These are the activations of a small neural network, seen along a few directions. Each row is one input.
Each table varies a few parts of the input and shows all the possible inputs, shuffled.
A made-up example of a description, with smaller parts first: values(2) and (point or ring(11) or (line(6) and ring(8))).
Shared parts are said once, and a part with two or three values counts as separate values.

Other details of the inputs vary at random and push rows far along two fixed directions, the same in every table; ignore that.

A family of inputs:
x1: 23  32  -8  -2  -9  27  24  -32  32  -8  -61
x2: 58  15  -118  13  30  34  -80  82  -38  64  67
x3: 76  14  -88  26  8  6  -105  76  -28  45  79
x4: 9  34  -20  -8  -2  35  30  -30  27  -3  -64
x5: -51  32  27  -3  -29  -30  -10  26  70  -47  27
x6: -65  -20  23  -39  -26  -33  8  16  25  1  59
x7: -60  32  10  -15  -18  -11  8  34  60  -40  20
x8: 12  -5  23  42  -19  22  8  -31  -31  -16  -25
x9: -73  -20  8  -46  -18  -24  16  17  21  3  62
x10: 33  -64  -11  -1  13  33  1  -29  -11  2  -39
x11: 44  7  42  4  29  -33  12  -31  -17  3  -53
x12: -74  -18  2  -50  -14  -13  22  19  17  11  51
x13: 51  -66  27  22  -10  -6  -30  -40  6  -15  -23
x14: 28  32  16  6  -23  3  2  -34  39  -16  -53
x15: 48  8  28  -1  34  -21  20  -36  -24  3  -60
x16: 3  -2  1  31  -7  42  22  -28  -38  -5  -33
x17: 22  33  -14  -6  -9  30  23  -33  28  -5  -69
x18: 22  -21  29  -18  -31  -19  2  -52  4  25  -13
x19: 47  3  43  8  23  -41  10  -32  -12  -1  -52
x20: 37  7  12  -9  43  -7  33  -28  -28  14  -67
x21: -101  2  -9  5  9  35  33  44  -17  -26  46
x22: -45  7  35  -18  34  -48  17  39  4  -21  22
x23: 20  -5  39  54  -29  2  -10  -39  -21  -23  -18
x24: -89  -1  11  16  -8  10  15  41  -9  -39  59
x25: 0  -19  -13  -38  -4  21  36  -46  -10  40  -27
x26: 54  4  50  15  20  -46  1  -40  -10  -3  -52
x27: 14  -6  32  48  -27  9  0  -32  -23  -20  -19
x28: 43  -67  20  16  -8  -1  -21  -32  5  -13  -23
x29: 13  -1  18  39  -15  28  9  -35  -33  -17  -26
x30: 61  14  -112  18  25  27  -85  81  -36  62  69
x31: 37  7  18  -5  44  -10  33  -27  -23  11  -58
x32: -81  36  -24  -32  7  23  34  39  48  -25  10
x33: -47  -64  13  -10  3  -7  -14  37  20  -32  49
x34: -55  -63  -2  -16  11  2  -6  39  17  -31  52
x35: -65  11  1  -35  59  -13  43  43  -8  -5  11
x36: 105  57  -103  2  -7  15  -63  13  -48  112  25
x37: 3  -2  7  34  -6  39  22  -26  -33  -9  -23
x38: 31  29  17  10  -29  -4  1  -36  44  -20  -52
x39: 60  57  -90  -5  -12  -7  -71  56  -27  92  82
x40: -53  -62  -3  -17  16  11  0  40  17  -25  47
x41: -84  0  34  23  -17  -5  0  42  -2  -43  63
x42: -100  2  -3  9  4  27  27  44  -14  -28  50
x43: -65  -17  18  -42  -23  -27  9  13  23  -1  60
x44: -50  -62  21  -8  2  -13  -21  38  24  -34  56
x45: 25  -24  31  -14  -37  -26  1  -53  9  21  -12
x46: 34  33  3  2  -18  16  10  -41  32  -17  -62
x47: 24  31  -7  -2  -13  18  18  -35  32  -13  -59
x48: 33  -22  38  -7  -40  -32  -8  -61  11  19  -13
x49: 67  82  -75  14  44  -33  -66  84  -45  59  56
x50: 25  9  5  -11  51  -1  39  -26  -29  17  -63
Description of these inputs: values(5) and line(10).
Changing only the line(10) part turns x43 into x45. The same change can be made to x46. Which row results?
Answer: x38
Changing only the line(10) part turns x49 into x50. The same change can be made to x24. Which row results?
Answer: x42
Change only the line(10) part in x30. List by row number the other rows that result.
Answer: x2, x3, x10, x13, x28, x33, x34, x40, x44
Change only the values(5) part in x13. List by row number the other rows that result.
Answer: x5, x23, x26, x48

A family of inputs:
x51: -90  -31  15  -50  24  0  44  18  -4  -7  23
x52: 69  37  -15  26  -8  -54  -81  43  -14  41  60
x53: 62  11  -24  25  34  44  36  -53  -29  15  -86
x54: -38  38  38  -17  13  -39  46  5  37  -33  -23
x55: -59  -101  59  -23  21  -13  42  -21  -18  -33  -5
x56: 19  -47  -14  30  10  0  -21  2  -32  4  25
x57: 67  -31  -35  14  6  33  -8  -48  -21  29  -41
x58: 72  62  -11  21  4  4  -5  -41  -11  2  -77
x59: -75  -22  -3  -16  11  11  42  8  9  -18  28
x60: -56  -63  44  -23  -16  22  46  -23  31  -53  -12
x61: 21  75  -61  22  13  30  -36  63  -28  19  24
x62: 35  17  10  -16  -14  -29  -20  1  33  25  8
x63: -18  44  -33  12  -21  1  -31  35  3  19  34
x64: -10  -9  -22  22  -13  -4  -46  72  -18  -5  95
x65: 100  47  -4  7  -14  -21  -4  -51  -3  44  -58
x66: -38  58  -27  -12  -17  -28  -29  53  21  -3  74
x67: -49  -26  29  -16  -16  25  62  -29  14  -37  -18
x68: -22  -29  28  24  -22  -9  -27  11  4  -11  29
x69: -60  -87  50  -54  17  15  52  -40  6  -16  -38
x70: -30  -4  17  -22  -20  -19  -15  5  39  -25  22
x71: 12  10  -1  17  -16  -35  -55  36  4  -5  70
x72: 63  7  -15  -3  49  34  34  -45  -44  29  -91
x73: -19  13  -28  4  -21  2  -44  49  25  12  55
x74: 43  33  4  28  -3  31  21  -50  -5  5  -96
What do these inputs look like to the network?
Answer: line(4) and line(6)
Changing only the line(6) part turns x59 into x65. The same change can be made to x53. Which row results?
Answer: x54
Change only the line(4) part in x69. List by row number the other rows that result.
Answer: x51, x55, x72
